Each row below holds a small network's activations on one input, seen along a few directions.
In each table, some parts of the input vary, and every possible input appears once, in random order.
A made-up example of a description, with smaller parts first: one of 3 separate values, together with either a single point or one of 11 places along a line or (one of 4 places along a line, together with one of 8 places around a ring).
Shared parts are said once, and a part with two or three values counts as separate values.

Other details of the inputs shift rows strongly along two fixed directions, in all tables alike. That doesn't count.

A family of inputs:
R1:   0 -38   8 -27  58 -26   6  -8 -43  26   2 -42 -10  25
R2:  17 -11 -74  56  56 -60 -59   3   9   9 -18  45  41 -60
R3:  19  42   9 -69 -56  72  60   8   3 -44   8 -17 -38  47
R4:  12 -20 -75  72  60 -60 -50 -19  22   9  -8  46  37 -51
R5:   3  34   8   3 -78  14  -2  34  14  11  -3  42  31 -45
R6:  15  29  31 -81 -71  64  38  19 -16 -27   4 -21 -31  41
R7:  -9  11  29 -39  77  -9 -43  -7 -26  31 -41 -51 -33  17
R8:  26 -10 -48 -38  67  -6   6  -9 -24 -16  -6 -22 -25  26
R9: -10  15  26  24 -76  10   4  20  16  11   5  44  24 -40
R10:   5 -27 -21 -12  78  -8  16 -23  -1  -7   3 -44 -15  41
R11:  21 -22 -16 -54  54 -19  -5  12 -53  20  -8 -28 -13  10
R12:  -2 -38 -36  68  43 -82 -54  -2  -9  43   2  32  44 -64
R13:  -9  12  16  28 -77  14  -7   9  25  -7   2  45  19 -30
R14: -15   1  25 -29  79  -8 -23 -42 -29  32  -8 -44 -30  16
R15:  -8   0  23 -30  72 -18 -35   9 -28  38 -17 -45 -19  41
R16:   5 -27 -25 -10  71 -12  17 -28 -14  -8   4 -38 -21  41
R17:  27  -3 -82  50  53 -59 -65   3  11  11 -18  43  48 -60
R18: -16   3  61 -46 -61  55  54  -1  -9 -22  14 -33 -34  54
R19: -14  18  -2  54 -65  14  21  -5  42 -24  19  39   8 -21
R20:  -6  23   6  14 -76  15  -8  23  21  -9  -5  46  20 -38
R21: -27   7  33  39 -64  12   3   8  44  -1   4  26  29 -22
R22: -17   7  75 -51 -52  54  63  15  -5  -2  16 -41 -22  45
R23: -12  16   8  53 -68  12  12   3  32 -21  18  37  12 -24
R24:   6 -20  12 -44  52  21  35 -13 -17 -17   8 -63 -33  65
R25: -21  17  16  53 -60  15  16   1  41 -16   8  33  20 -19
R26:  -3  23   3  39 -65  21   5   7  35 -21   5  46  16 -26
R27:  11 -43  -9 -24  49 -24  -7 -18 -42   2   9 -37 -24  30
Each input here is: either one of 3 separate values or (one of 4 places along a line, together with one of 6 places along a line).
Which other rows does R27 become when the place on the line of 4 takes its other values? List them by row number.
> R12, R19, R23

A family of inputs:
R28:  11 -28  -9 -29  69 -27 -17  -6 -40  18  -6 -36 -15  21
R29:  -7  10  43 -35 -42  33  27  11  -9  -4   7 -18 -19  26
R30:  15 -25 -29 -10  55 -19  -3  -7 -15  -1   1 -21  -2  19
R31:   1   3 -21  37 -19 -15 -14   7  18   0  -1  36  27 -36
R32:  -1 -11  -4   5  27 -22 -19   0 -10  18  -7  -2   8 -10
R33:   8   7  14 -48 -10  39  37  -5 -12 -27   6 -31 -37  48
R34: -13   6   2  41 -13 -17 -21   7  22  16  -6  29  28 -37
R35:  11 -25 -11 -30  69 -24 -23 -12 -39  15  -8 -34 -19  20
R36:   8 -24 -12 -23  79 -22 -19 -16 -29  12  -9 -39 -17  26
R37:   6  -1 -24  23  -4 -15 -20  -1   6  -3  -2  25  13 -25
R38:   3 -20  -7  -9  59 -22 -14  -7 -18  14  -6 -27  -5  15
R39:   6  -5 -23  25  -4 -18 -14   6   6   0   0  24  18 -25
R40:  10 -22 -12 -29  76 -23 -21 -15 -34  16 -10 -36 -17  19
R41:   1   9 -22  36 -17 -11 -18   0  23  -3  -4  36  23 -37
R42: -13  10   1  40 -12 -14 -27   1  22  13  -8  30  23 -37
R43: -15 -12   5  41  -4 -21 -13 -15   7  11   6  16  11 -24
R44:  -9  12  42 -32 -34  36  31   8  -2  -4   6 -19 -17  27
R45:  -4 -14 -17  40  -6 -17  -3 -15  10  -6  12  23  11 -21
R46:  17 -25 -29 -16  48 -20  -6  -5 -23   3  -1 -16  -2  11
R47:  -1 -13  -3   4  25 -23 -19   0 -10  20  -6  -3  11  -9
R48:  -7  33  23   2 -78  44  35  11  27 -23  10  22  -3  -1
R49: -12   7   1  38 -14 -18 -23   7  20  17  -7  28  28 -40
R50:   8   3  15 -46  -9  38  43   1 -12 -25  10 -34 -31  49
R51:  12 -17 -25   4  19 -20 -11   2  -9   2   1   4   9  -6
R52: -11   9   1  37 -16 -16 -30   2  17  14  -8  32  23 -39
R53: -14  22  44 -15 -61  36  27  13  12  -4   5   0  -4   6
R54:   8  -7 -27   9  28 -15  -8  -6   1  -3  -2   2   3  -2
R55:  12  -8 -27   3  23 -15 -14  -7  -7  -2  -4   6   2  -7
R56: -19  36  45  -2 -77  41  23  12  23  -6   4  15  -2  -6
R57:   0  -5  35 -63  11  31  36  -1 -27  -5   5 -54 -38  59
R58:   0   8 -21  39 -15 -10 -16  -1  25  -4  -3  37  22 -34
R59:  16 -18 -30 -10  56 -16  -9 -14 -15  -6  -3 -19 -10  17
R60:   5  17  17 -34 -41  40  37   4  -5 -22   9  -8 -23  25
R61:  -2  23  21 -14 -63  41  36  12  14 -22   9   7  -7   7
R62:   9  -7 -27  10  29 -14  -7  -6   1  -4   0   1   4   0
R63:   7 -27 -11 -23  77 -25 -13 -10 -30  16  -8 -39 -14  25
R64:  -1  -5  -5   4  27 -20 -21  -3 -10  17  -7  -1   4 -10
R65: -15  11   1  42 -12 -15 -22   3  25  14  -6  28  23 -34
R66:  14 -22 -30 -10  55 -19  -4  -7 -16  -2  -2 -19  -6  16
R67: -20  35  46   1 -76  41  25  12  24  -7   5  16  -3  -4
R68:  12   7  15 -54 -19  38  38   2 -22 -22  10 -28 -37  43
R69:  -6  34  22  -1 -80  44  33  11  25 -23   9  21  -3  -4
R70:  -1   4 -20  40 -15 -13 -11   6  24  -1  -1  35  27 -34
R71: -11   3  -2  29   6 -17 -26  -3  14  12  -9  15  14 -23
R72:   3  -5 -23  27   2 -16 -10   3  14   2   0  22  23 -22
R73:   0   9  38 -55 -16  35  29   3 -25  -6   5 -35 -37  42
R74: -14   3   3  44 -13 -17 -20   6  26  15  -4  25  31 -31
R75: -10   4  -2  31   7 -17 -21  -1  14  13  -5  14  17 -21
R76:  15  -5  13 -68   5  35  44  -1 -28 -20   9 -46 -37  56
R77: -10  25  25   3 -80  42  37  14  30 -24  11  19   3   3
What do these inputs look like to the network?
> one of 2 separate values, together with either a single point or (one of 4 places along a line, together with one of 6 places along a line)
The inputs of R47 and R46 match in every part but the choice among 2 separate values. If R64 is changed in the same way as R47 into R46, which row does it become?
> R60
The inputs of R68 and R73 match in every part but the choice among 2 separate values. If R72 is changed in the same way as R68 into R73, which row does it become?
> R44
A walk changes only the place on the line of 6. It starts at R38 and steps to R63. List the rest of the walk in order.
> R34, R49, R32, R28
Which other rows does R35 become when the choice among 2 separate values takes its other values? List them by row number.
> R37
Which other rows does R39 become when the choice among 2 separate values takes its other values? List them by row number.
> R28
